Each row below holds a small network's activations on one input, seen along a few directions.
In each table, some parts of the input vary, and every possible input appears once, in random order.
Descriptions start from the smaller parts, as in this example, which fits no table here: one of 8 places around a ring, together with either a single point or (one of 2 separate values, together with one of 4 places along a line) or one of 9 places around a ring.
Shared parts are said once, and a part with two or three values counts as separate values.

Other details of the inputs shift rows strongly along two fixed directions, in all tables alike. That doesn't count.

Rows:
R1: [  8   6  18   6  80  -6 -27 -49  18   3  -7]
R2: [-34  -4  38  36 -25 -13  -3 -21   9  34  14]
R3: [ 40  28 -32 -42 -23   8  -7  40 -21 -52  -7]
R4: [  7 -24   4   2  80   4 -42 -40   2  12 -13]
R5: [-36  -5  40  38 -22  -8  -7 -20  15  32  -1]
R6: [-31  13 -22  23 -31  -2  50  27  14  20  39]
R7: [ 54   2 -21 -39   3  31 -12  30  -1 -43  -7]
R8: [ 15  24 -74 -49   3  38  32  50   3 -31  -5]
R9: [ 11 -29   5   2  80   2 -39 -41  10  13 -11]
R10: [-32  -4  22  33 -13 -36  -6 -31  -1  39   7]
R11: [ 26  24 -70 -53   4  32  54  45   0 -36   8]
R12: [ 49  -3 -22 -42  -6  35  -7  40 -14 -42 -10]
R13: [ 47  19 -15 -37 -22  23  15  31  -7 -53  -3]
R14: [-32 -12  32  33 -13 -30  12 -34  -3  32   6]
R15: [-27   8  10  18 -55 -25   5   4 -15  13  -9]
R16: [ 33  24 -69 -36  27  38  24  53  -2 -39  13]
R17: [ 31  17 -80 -54  31  37  26  40   8 -32   7]
R18: [ 47   4 -22 -31  67   6 -21 -16 -12 -27 -23]
R19: [-35   7  31  35 -20 -37  -5 -26  10  31  15]
R20: [ 50  -6 -20 -40 -24  32   3  45  -9 -40  -4]
R21: [-38   7  23  31 -15 -37  -8 -26  -4  33   8]
R22: [-33   6  31  30 -10 -40   9 -33   0  30   7]
R23: [ 10 -21   0   5  82  -4 -41 -46   8  13 -12]
R24: [ 47  -3 -25 -45 -31  17  21  42 -27 -51 -10]
R25: [ 16 -34  11   2  82  14 -38 -35  16  16  -8]
R26: [-14  -8  33  15 -60  -5  34   9  -2  13  13]
R27: [ 44  16 -40 -44 -17   9  -8  35 -32 -45 -15]
R28: [  4  -1  13  10  74   8 -42 -43  19   8  -5]
R29: [  6   3  11   8  75  -6 -41 -43  21   8  -4]
R30: [ 15 -34  23   6 110  13 -32 -55  17  19 -14]
R31: [-20   8  23  21 -68 -13  16   8   7   9  20]
R32: [  1   7  11   8  75  -5 -44 -42  14   7  -6]
R33: [-33  11  37  34 -14 -37   9 -32   6  26  12]
R34: [ 40 -15 -22 -40  -4  31 -10  39 -16 -41 -25]
R35: [-20 -19  19  11 -60  -8  15  16 -14  14  11]
R36: [-40  18 -18  26 -32   3  46  29  12  19  23]
R37: [-15   3  33  19 -61  -8  30   4   2  10  15]
R38: [-24 -17  24  17 -60  -2  12  18  -6  14  -3]
R39: [-34   2  24  31 -14 -39  -6 -28   4  35  10]
R40: [  1   3  14  10 105   2 -59 -54  24   9 -25]
R41: [ 40  23 -28 -39   6  14 -21  29 -12 -51 -26]
R42: [ 20  24 -78 -51   4  35  34  49  -3 -32   9]
R43: [-14 -21  26  11 -53 -10  32   9  -9  11  10]
R44: [ -1   1   4   6  83 -10 -49 -43   9  11 -27]
R45: [-44  10   2  41  11 -10  50 -10  21  38  35]
R46: [-27   2   7  14 -98 -23  26  24 -26   6  13]
R47: [-15 -25  19  11 -56  -9  17  14  -6  15  13]
R48: [-42 -11  27  37 -17 -24  -8 -27  -1  35  -8]
R49: [  6 -22  18   7  78  20 -42 -34  19  15 -24]
R50: [ -47   -8   27   29 -113  -24   31   23  -17   20    6]
R51: [-27  16  22  18 -99  -8  23  27  -2  -1   7]
R52: [ 45  -9 -25 -43 -24  31   0  48 -23 -43  -8]
Description of these inputs: one of 4 places along a line, together with either one of 2 separate values or one of 11 places around a ring.
Changing only the place on the line of 4 turns R19 into R33. The same change can be made to R6. Which row results?
> R45
Changing only the place on the line of 4 turns R2 into R5. The same change can be made to R28. Which row results?
> R51
A walk changes only the place on the ring of 11. It starts at R39 and steps to R19. List the rest of the walk in order.
> R29, R31, R7, R20, R25, R47, R9, R23, R10
Which other rows does R36 become when the choice among 2 separate values takes its other values? List them by row number.
> R8

Rows:
R53: [-21  -7  37  28   4 -20 -12 -35   8  26   3]
R54: [ 10  16 -24 -16 -26  12  19  32  -5 -20   7]
R55: [ 36   1  -4 -21  27  12 -21   0  -6 -27 -14]
R56: [ 15  12 -33 -24 -24  12  18  36 -13 -24   3]
R57: [-12 -12  21  18  20 -13 -22 -29   0  19  -5]
R58: [-26 -13  30  29   1 -23 -14 -29   2  30   0]
R59: [ 18  -4  -2 -13  16   6 -20  -1  -8 -15 -16]
R60: [-33  14  -2  14 -78 -13  42  28  -8  10  17]
R61: [-31  14   2  13 -77 -12  39  25  -2  10  22]
R62: [ 15  11 -34 -27 -23  11  18  34 -11 -24   3]
R63: [-28  -5   6  25  33 -14  -4 -29  14  34   7]
R64: [-25   0  14  26  49 -10  -4 -42  22  33   9]
R65: [  8  12 -27 -18 -24   7  20  31  -7 -19   1]
R66: [ 37   0  -4 -22  27  10 -21   1  -4 -28 -15]
R67: [ 33  -1  -8 -23  25  14 -24   2  -3 -25 -15]
R68: [ -5   5  -2   8  34  -2   2 -16  13   9   6]
R69: [ 53   9 -47 -45  74  34 -20  14   5 -42 -16]
R70: [ 30  -4  -9 -22  24   9 -22   3  -8 -24 -20]
R71: [-30  -2   8  24  32 -10  -2 -32  15  34   4]
R72: [ -5 -34  27  14  28  10 -11 -21  10  23  -2]
R73: [ 31  -5 -12 -25  25  10 -24   1  -9 -22 -16]
R74: [-26  -8  35  32   3 -17 -15 -30   7  28   2]
R75: [ 19  19 -26 -22 -26  12  24  34  -8 -29   7]
R76: [-21   3  18   9 -91 -18  22  22 -15   3   5]
R77: [-18   4  21  14 -90 -18  21  24 -11   2   9]
R78: [-25 -26  13  26  36   9  10 -24  21  38  13]
What is each input in this table made of?
> one of 2 separate values, together with either a single point or (one of 3 separate values, together with one of 4 places along a line)
Changing only the choice among 2 separate values turns R70 into R65. The same change can be made to R59. Which row results?
> R60
A walk changes only the place on the line of 4. It starts at R58 and steps to R70. List the rest of the walk in order.
> R77, R66
Which other rows does R77 become when the choice among 2 separate values takes its other values? List them by row number.
> R69

Rows:
R79: [ 16  38 -20 -27 -52 -13  21  29 -13 -36   2]
R80: [  9 -16   3  -1  62  28 -26 -27  28  12  -2]
R81: [-52   3  35  43 -25  -6  10 -14  16  36   1]
R82: [-38 -15  32  47 -26 -19  19 -15  12  47  35]
R83: [ 40  11 -28 -40  -6  15  22  18  -5 -34   8]
R84: [ 35 -31  20 -29 -87  -9 -19  31 -52 -35 -33]
R85: [  1  -1 -29 -13  18   7  -1   9 -14  -5 -18]
R86: [-29  -9  -7   8 -34  -3  30  15 -14  18   2]
R87: [  6 -23 -25 -14  27  12   7   6  -3   5  -7]
R88: [ 28 -11 -44 -40  -7  21   7  28 -13 -20  -1]
R89: [  5 -22 -28 -16  27  16  12  13  -7  -2  -9]
R90: [-41 -12  31  48 -29 -23  13 -20  13  49  40]
R91: [  2  14  -1  15  59 -12 -38 -26   9   6  -3]
R92: [-22   2 -13  -1 -36 -18   3   7 -10  11   6]
R93: [-65   1  14  45 -26 -37   5 -25  -3  48  -1]
R94: [-52 -27  18  36 -24 -21  20 -21   5  58  17]
R95: [ 16  10  -9 -15  32  11  20  -3  -1 -15  -4]
R96: [-30   8  -9   7 -39 -26   3   6 -11  16   0]
R97: [-44  12  -1  22 -55 -34   8   3 -11  26  -1]
R98: [  9 -20   2  13  73   8 -12 -22  16  16   9]
R99: [  1  -8   4  16  74  11 -14 -22   9  13   4]
R100: [ 19  30 -20 -31 -49  -8  22  27 -12 -35  10]
R101: [  3 -21  11   6  65  27 -19 -28  31  20  -3]
R102: [ 59 -29  36 -16   2  -1 -58  -4 -29 -38 -28]
R103: [-29 -10  16  32 -39  -9  36  16   0  21  28]
R104: [  3   2   3  11  65  -7 -39 -32  14  12  12]
R105: [ 54 -19  42 -23   1 -11 -39 -21 -27 -36 -35]
R106: [ 32   6 -22 -36 -17  34  -4  35   4 -35  -1]
R107: [ 15  17 -17   0  34   2 -21   2  -4 -18  -6]
R108: [  8  39 -18 -16 -62 -11  34  31 -17 -35  -2]
R109: [  0 -23  10   9  68  26 -13 -24  30  18  -7]
R110: [-40 -12  25  29 -53   6  39  17  14  23  13]
R111: [  3  25  -1   1  57 -18 -21 -39  10  -1 -13]
R112: [-48  13  31  49 -32 -40  -3 -18   7  39  26]
R113: [ 46  19 -34 -49   1  14  11  22  -7 -46   3]
R114: [  39  -19   45  -23 -102    9  -19   38  -31  -46  -29]
R115: [ 42   8 -32 -41   8  24  36  33  -8 -45  -3]
R116: [ 11  17  -9 -14  18  14 -27   5  12 -16 -15]
R117: [ -8 -19 -11   0  59  -1 -26 -32   8  24  -2]
R118: [ 11  -7  -2   6  62   4 -30 -24  14   9  15]
R119: [-52  16  34  43 -31 -35  34 -28   4  36  12]
R120: [  1  13   2   4  60   8 -44 -26  22   3 -22]
R121: [ 47   7 -32 -44   6  21  32  30  -6 -42  -2]
R122: [  8  16 -10  -8  19  20 -19   6   9 -20 -21]
R123: [-17  12   9   4 -44   0  -2  12   9   2   8]
R124: [  4   4  -2  14  68   5 -23 -20   5   4  -4]
R125: [ 15  11 -11 -22 -57   3  50  31  -8 -19  17]
R126: [-20   0  13  11 -32  19  24  19   7   6   2]
Changing only one part turns R110 into R115. The same change can be made to R116. Which row results?
> R79
Changing only one part turns R95 into R99. The same change can be made to R100. Which row results?
> R104
What is each input in this table made of?
> one of 4 separate values, together with either a single point or one of 11 places around a ring
Which other rows does R80 become when the choice among 4 separate values takes its other values? List them by row number.
> R83, R88, R90
Which other rows does R96 become when the place on the ring of 11 takes its other values? List them by row number.
> R85, R86, R87, R88, R89, R92, R93, R94, R97, R117

Rows:
R127: [ 57  70 -36 -59 -79 -12   0  60 -36 -98 -12]
R128: [ -2   8 -32   2  41  13   3  -8  11   0 -14]
R129: [ 37 -11   9 -30  40  15 -11  -9   8 -15 -19]
R130: [ 48  -3 -35 -59 -75  26  11  91 -34 -70 -10]
R131: [-34  35  13  30  12 -62 -37 -60  -4  19 -16]
R132: [-28  22  -4  21 -86   4  40  48   1   0  16]
R133: [ 16 -15   7  -4  36   5  -3  -4 -14  -6 -20]
R134: [ -7 -19  48  41  30   0 -30 -36  22  31  -2]
R135: [-60  11   9  48 -45 -15  23   4  12  46  11]
R136: [  -4   -2   27    6 -106    5   18   31  -12   -3   18]
R137: [-51   6  37  57 -75 -38  53  -1   7  34  43]
R138: [  4 -24  20   3  56   9 -29 -33  -1   0  -4]
R139: [ 44  48 -22 -29  57 -11 -68  -9 -10 -51 -27]
R140: [  84   69  -78  -90  -62    4  -23   84  -50 -111  -32]
R141: [ -55  -18   29   47 -107  -38   41    9  -22   34    7]
R142: [  4 -13 -25  -5  78  -9 -12 -37  18  18   1]
R143: [-37 -15  54  37 -73 -19   7  -2  15  34  17]
R144: [-15  17  -2  -1 -80 -14  61  28 -19   6  35]
R145: [-16  10 -18  15 -85 -21  56  31 -14   4  23]
R146: [-38  -6  67  55 -93 -26  32  -6   9  31  23]
R147: [-27 -28  35  31  31  -3 -32 -35  -1  34   3]
R148: [-11   7   6  22  61  13  -5 -26  28   7  -1]
R149: [-44   0  21  40 -46 -21  23  -7   3  40  42]
R150: [  -3   -3   11   12 -102   -8   35   27  -12   -3   -1]
R151: [ 32   5 -59 -44  80  30 -17   1  16 -29 -25]
R152: [-14   7  -5  -3  72   8  -1 -25  25  15  -7]
R153: [ -9 -30   7   5  49   4 -40 -28 -10  23 -13]
R154: [ -5  46  14   7  47 -46 -37 -52  -5   0 -20]
R155: [-17 -21  -1  -5 -58 -17  18  19 -18   0  -7]
R156: [-37   9  17  37  51  -4  11 -37  24  40  -1]
R157: [ 62  24 -86 -83  -1  51   1  84 -10 -74 -22]
R158: [ -7 -26  19  -1  57  -7 -15 -28   1  16 -16]
R159: [ -82   15   39   53 -101  -21   52   -1   10   42   41]
R160: [ 49 -12  -8 -19  46  26 -36   2   2 -19 -27]
R161: [-12  12  -1  21 -85 -12  44  44  -9   1  31]
R162: [ 21 -21   0 -16  27   6 -19 -20  12  -4 -21]
R163: [ 10 -27  16  -5  75   4 -34 -28  10  -5 -12]
R164: [ 56  21 -64 -50 -63  22  34  87 -29 -59   4]
R165: [-20   8 -20   3 -87 -17  51  23 -19   7  31]
R166: [-45   3  29  38 -55 -27  39 -12   3  32  46]
R167: [ 30 -12  24   2  76  13 -22 -36  12   5 -21]
R168: [-14  -7  47  21 -61  -4  14 -10   3  12  20]
R169: [ 15 -20   6   5  30  13 -26   4  -8  -9 -14]
R170: [ 14  -1  -6 -11  42  -2   4  -8  16 -10  15]
R171: [ 25 -14  22 -10  72  18 -26 -44   8   8 -13]
R172: [ 31   9 -20 -13  56   7  14  -1   0 -11   2]
R173: [ 80  18 -87 -91 -43  34  23 102 -28 -84  -4]
R174: [-15 -24  34  24  26   0 -36 -45  13  43  -3]
R175: [ 13 -25  13  -3  55   7 -44 -28  21  16 -18]
R176: [ -1  16 -16 -14  47  21   7 -11   7   1  -1]
R177: [ 58 -13   0 -40  59  31 -31  -7  17 -40 -17]
R178: [-28   2   3  17  48   8 -17 -15  33  22   3]
R179: [  8  10 -38 -21  50  31 -19   4   5  -4  -9]
R180: [-32 -36  22  22  35 -17 -32 -31   6  42 -11]
R181: [ 23  -5 -20 -15  65  11 -19  -1  16  -9   7]
R182: [-63 -23  31  40 -92 -33  29 -11 -22  44  14]
R183: [-29 -10   3  27  42 -14 -12 -39   9  50  19]
R184: [ 69  33 -99 -92 -49  57  31  91 -32 -92 -15]
R185: [ -9 -15   4  10 -58  -7   7  31 -24   4  -8]
R186: [ -5 -22  20   1  54   2 -15 -35 -11  16 -11]
R187: [-44 -16  50  48 -61 -26  23  -3  -7  24  13]
R188: [ 21 -22   5  -6  64  15 -35 -49   8   8 -18]
R189: [-13   5  -6   8  65  24 -26 -22  20  14   3]
R190: [ 25   4 -22 -27  56   2  10  -2   7 -10   4]
R191: [ -2   9 -10  -9  43  15  -2  -4  27 -11   0]
What is each input in this table made of?
> one of 5 places around a ring, together with either a single point or (one of 3 separate values, together with one of 4 places along a line)
Changing only the place on the ring of 5 turns R169 into R187. The same change can be made to R161. Which row results?
> R137
Which other rows does R169 become when the choice among 3 separate values takes its other values? List them by row number.
> R130, R147
Which other rows does R182 become when the place on the ring of 5 takes its other values? List them by row number.
> R138, R147, R153, R186
Which other rows agree with R185 in the place on the ring of 5? List them by row number.
> R135, R140, R153, R157, R160, R164, R173, R174, R175, R179, R180, R183
Which other rows does R134 become when the choice among 3 separate values takes its other values? List them by row number.
> R136, R143
